Look-ups in named tables: a row name and a column name give one cell, copied from the table.

Zenivut:
fields: Fenabeg, Bipo, Fezanud, Vuk, Pani, Vosevot, Rap, Ziz, Zosobu
Bavu: [36248, 49217, 42623, 74434, 82906, 11981, 53842, 67770, 37547]
Rit: [62198, 59507, 16471, 55253, 56951, 39556, 55490, 52165, 48005]
Fug: [66468, 51470, 73308, 53934, 22583, 46477, 70613, 53862, 15548]
Vapot: [52159, 77650, 55453, 58420, 55022, 56847, 45628, 31381, 37711]
Vibisob: [66934, 51218, 59603, 84496, 62319, 30584, 29970, 50777, 46381]

Ziz of Rit is 52165
Ziz of Vapot is 31381
Ziz of Vibisob is 50777
Rap of Rit is 55490
Vosevot of Bavu is 11981
Vuk of Fug is 53934
Rap of Vibisob is 29970
Zosobu of Vapot is 37711
Fezanud of Fug is 73308
Fezanud of Rit is 16471
Pani of Vibisob is 62319
Fenabeg of Fug is 66468
Vosevot of Fug is 46477
Fezanud of Vapot is 55453
Vosevot of Vapot is 56847
Vosevot of Rit is 39556

Table Dez
       Panabe  Ruvoto  Vara  Volaved
Zatid     144     180   224      209
Navi      165     107    35       97
Pano      103     231   231      188
Pip       115     112   112      197

What is the Volaved of Pip in Dez?
197
What is the Vara of Pano in Dez?
231
What is the Vara of Pip in Dez?
112
What is the Volaved of Zatid in Dez?
209
What is the Ruvoto of Navi in Dez?
107
What is the Ruvoto of Pano in Dez?
231
What is the Volaved of Navi in Dez?
97
What is the Vara of Navi in Dez?
35
What is the Volaved of Pano in Dez?
188
What is the Panabe of Zatid in Dez?
144
What is the Panabe of Pip in Dez?
115
What is the Vara of Zatid in Dez?
224
What is the Ruvoto of Zatid in Dez?
180
What is the Panabe of Pano in Dez?
103
What is the Panabe of Navi in Dez?
165
What is the Ruvoto of Pip in Dez?
112

Table Gapidop
	Sogaze	Bil	Bevar	Rubigi
Zumurun	-1.00	-0.32	-0.04	-0.37
Mag	-0.24	0.07	-0.04	-0.46
Burap	0.48	0.44	-0.04	-0.17
Sozulu	-0.65	-0.14	-0.04	-0.10
Gilirot	0.19	0.29	-0.04	0.11
Dek	-0.11	0.14	-0.04	0.06
Logalum	0.51	0.46	-0.04	-0.14
Loz	0.41	0.41	-0.04	0.09
Pif	-0.57	-0.10	-0.04	-0.07

What is the Sogaze of Sozulu in Gapidop?
-0.65
What is the Sogaze of Mag in Gapidop?
-0.24
What is the Sogaze of Dek in Gapidop?
-0.11
What is the Bevar of Zumurun in Gapidop?
-0.04
What is the Bevar of Dek in Gapidop?
-0.04
What is the Bevar of Logalum in Gapidop?
-0.04
What is the Sogaze of Gilirot in Gapidop?
0.19
What is the Rubigi of Loz in Gapidop?
0.09
What is the Bil of Pif in Gapidop?
-0.10
What is the Bevar of Pif in Gapidop?
-0.04
What is the Bil of Gilirot in Gapidop?
0.29
What is the Rubigi of Mag in Gapidop?
-0.46
What is the Bevar of Burap in Gapidop?
-0.04
What is the Rubigi of Pif in Gapidop?
-0.07
What is the Bil of Sozulu in Gapidop?
-0.14
What is the Rubigi of Dek in Gapidop?
0.06
What is the Sogaze of Logalum in Gapidop?
0.51
What is the Bevar of Mag in Gapidop?
-0.04
What is the Sogaze of Burap in Gapidop?
0.48
What is the Bevar of Sozulu in Gapidop?
-0.04
Which row has the largest Rubigi? Gilirot

Table Zoli
cols = Gufu, Fibu, Zavat, Nim, Fusikas, Gapalo, Liger
Nop: [177, 111, 145, 210, 168, 191, 149]
Pidanel: [144, 160, 75, 193, 176, 170, 221]
Rotiv: [231, 150, 140, 239, 136, 166, 195]
Kibo: [190, 97, 141, 217, 154, 188, 169]
Tavaril: [144, 153, 64, 193, 179, 147, 218]
Tozofo: [213, 127, 160, 230, 141, 141, 165]

What is the Nim of Pidanel in Zoli? 193
What is the Fusikas of Tozofo in Zoli? 141
What is the Fusikas of Rotiv in Zoli? 136
What is the Zavat of Pidanel in Zoli? 75
What is the Fibu of Kibo in Zoli? 97
What is the Fusikas of Pidanel in Zoli? 176
What is the Fusikas of Nop in Zoli? 168
What is the Zavat of Nop in Zoli? 145
What is the Liger of Nop in Zoli? 149
What is the Fibu of Rotiv in Zoli? 150
What is the Nim of Kibo in Zoli? 217
What is the Gapalo of Kibo in Zoli? 188
What is the Fibu of Tozofo in Zoli? 127
What is the Gufu of Nop in Zoli? 177
What is the Fusikas of Kibo in Zoli? 154

Table Gogonup
,Kade,Fekitu,Tolez,Zop,Furoson
Kive,523,748,514,489,626
Neb,732,558,582,694,564
Dag,700,673,585,629,567
Pegene,666,586,577,717,637
Firi,559,580,513,740,446
Kez,498,626,627,714,546
Bod,714,537,488,586,601
Mimilop,428,460,740,730,473
Tep,618,427,750,690,679
Kuz,733,178,589,688,549
Mubupes,859,402,779,381,710
Famavim,561,642,916,795,666
Tuga,739,466,674,422,864

Furoson of Kez: 546
Furoson of Neb: 564
Tolez of Firi: 513
Fekitu of Firi: 580
Kade of Mimilop: 428
Kade of Tep: 618
Zop of Pegene: 717
Zop of Famavim: 795
Tolez of Famavim: 916
Fekitu of Tuga: 466
Furoson of Tep: 679
Fekitu of Mimilop: 460
Kade of Dag: 700
Furoson of Pegene: 637
Furoson of Dag: 567
Furoson of Mimilop: 473
Tolez of Dag: 585
Zop of Firi: 740

Tareto =
	Zinitig	Tuled	Guf	Lamomi	Pemir	Bofofe	Larigu
Nav	62.784	61.650	63.803	62.313	62.590	82.021	62.684
Sek	59.158	58.133	58.741	58.064	58.827	74.111	59.025
Zuv	49.693	51.886	49.391	50.274	50.628	2.613	50.217
Damepi	53.379	54.719	51.761	52.834	53.526	39.506	53.526
Dorada	53.157	53.714	53.065	53.066	53.387	25.407	53.397
Bab	55.901	56.824	56.563	56.305	56.565	38.440	56.321
Fol	59.248	59.638	60.254	59.573	59.522	56.248	59.700
Digov	53.786	53.359	53.809	53.283	53.879	33.308	53.853

Fol, Lamomi -> 59.573
Bab, Lamomi -> 56.305
Nav, Guf -> 63.803
Dorada, Larigu -> 53.397
Zuv, Bofofe -> 2.613
Fol, Larigu -> 59.700
Bab, Pemir -> 56.565
Digov, Pemir -> 53.879
Dorada, Lamomi -> 53.066
Nav, Lamomi -> 62.313
Digov, Lamomi -> 53.283
Fol, Pemir -> 59.522
Row with the largest Guf: Nav

Nas:
|  | Mirane | Mono | Siv | Ledilov | Gasisa |
|---|---|---|---|---|---|
| Mava | 31.066 | 0.356 | -51.484 | 64.349 | -44.167 |
| Gosidi | 3.348 | -36.536 | 27.354 | 64.349 | 5.398 |
| Bonok | 10.128 | -68.717 | -17.076 | 64.349 | -36.415 |
| Nibim | -88.762 | -8.918 | 27.792 | 64.349 | 66.619 |
| Sor | -19.747 | 20.320 | -3.566 | 64.349 | -13.436 |
| Gog | 52.135 | -48.546 | -34.553 | 64.349 | -53.573 |

Nibim, Gasisa => 66.619
Gosidi, Ledilov => 64.349
Mava, Siv => -51.484
Gog, Siv => -34.553
Bonok, Ledilov => 64.349
Gosidi, Mirane => 3.348
Bonok, Mono => -68.717
Gog, Mono => -48.546
Nibim, Ledilov => 64.349
Sor, Mono => 20.320
Nibim, Mono => -8.918
Mava, Mirane => 31.066
Mava, Ledilov => 64.349
Gog, Mirane => 52.135
Mava, Mono => 0.356

Vosaguv =
         Bom  Guno  Gos  Vuk  Gidabi  Dapekuf  Nibako
Paba     163   128  102  113      44      163     166
Povose    14   136  138  125     128      107     111
Lidulin   12   131  192  121     107      110     152
Nesuba    58   129  106   82     112      121      90
Dar       22   134  211  127     115       85     142
Sobag     30   115  124   82     119      127      78
Mosu      27   165  248  169     100       98     158
Muz       11   178  191  171     142      115     120
Vanofo    25   116  138  102     102      125      99

What is the Gos of Muz in Vosaguv?
191
What is the Gos of Nesuba in Vosaguv?
106
What is the Bom of Dar in Vosaguv?
22
What is the Guno of Paba in Vosaguv?
128
What is the Guno of Dar in Vosaguv?
134
What is the Guno of Vanofo in Vosaguv?
116
What is the Vuk of Mosu in Vosaguv?
169
What is the Gos of Povose in Vosaguv?
138

Table Mozene
         Varoru  Bek  Zogober  Todofos  Nafinoz  Pip  Luteto  Penulur
Tulep        81  141      143       99      214   96     111       60
Runukir     123  141      122       88       87   69     159       26
Dotafu       64  141       97      144       39  138     105       65
Rek         160  141       73       65       87   97     123       25
Kavekal      83  141       71      148      142   94     108       40
Zuz         164  141      168      115      129   90      62       62
Fir          83  141      170       93       76  132     144      180
Sosag        95  141      123      110       75   68     161      185
Folep       125  141      177       83      167  189     111      127
Velod       106  141      104      161       88  150     117      162
Vobe         61  141      149      135       72  108      94       27
Vigad       123  141      146       79       77  138     176      164
Zamor       154  141      122       88      188   66      96      123

Varoru of Folep is 125
Pip of Vigad is 138
Zogober of Tulep is 143
Nafinoz of Rek is 87
Pip of Zuz is 90
Zogober of Dotafu is 97
Todofos of Vobe is 135
Todofos of Dotafu is 144
Luteto of Sosag is 161
Varoru of Fir is 83
Varoru of Kavekal is 83
Nafinoz of Runukir is 87
Bek of Rek is 141
Penulur of Sosag is 185
Penulur of Tulep is 60

Zinuma:
         Sibegi  Sadetus  Vev  Kibisav  Funobip
Vupibut      75      136  116      146      206
Razuf       111       77  123       28      108
Pag         124       95  101       50      177
Tumeta       33       96  185       63      118
Mupim       101      117  111      106      180

Funobip of Vupibut: 206
Vev of Mupim: 111
Sadetus of Mupim: 117
Vev of Pag: 101
Funobip of Pag: 177
Sibegi of Tumeta: 33
Kibisav of Tumeta: 63
Kibisav of Mupim: 106
Sadetus of Tumeta: 96
Funobip of Mupim: 180
Vev of Tumeta: 185

Kubo =
           Puz   Mobu  Pemubel   Leli   Rimu   Zere   Vazu  Lesil
Laferi    0.26   0.09     0.17   0.74   0.13  -0.45  -0.17   0.22
Mefif    -0.16   0.11     0.47  -0.21   0.21   0.45   0.10   0.45
Davada    0.04   0.20     0.37  -0.41   0.01   0.46   0.47   0.22
Vid       0.25   0.45     0.10   0.81   0.29  -0.21  -0.27   0.52
Suti      0.26  -0.08     0.10  -0.24   0.31   0.45   0.66  -0.11
Fam       0.32   0.15     0.11   0.62   0.05  -0.29   0.00   0.07
Nesi      0.34   0.28     0.36   0.86  -0.15  -0.27  -0.11   0.41
Dunef     0.59   0.07    -0.30   0.91   0.05   0.02  -0.01  -0.11
Bek       0.13   0.12     0.22   0.42   0.51  -0.02  -0.05   0.32
Gurokip  -0.04   0.29     0.46  -0.65   0.31   0.95   0.70   0.33
Mil       0.59   0.00    -0.01   0.96  -0.06  -0.04   0.04   0.01
Tuboso    0.32   0.34     0.34   0.96   0.02  -0.18  -0.19   0.51

Vazu of Mefif = 0.10
Mobu of Mil = 0.00
Pemubel of Mefif = 0.47
Puz of Fam = 0.32
Leli of Tuboso = 0.96
Zere of Vid = -0.21
Zere of Tuboso = -0.18
Leli of Laferi = 0.74
Pemubel of Vid = 0.10
Rimu of Fam = 0.05

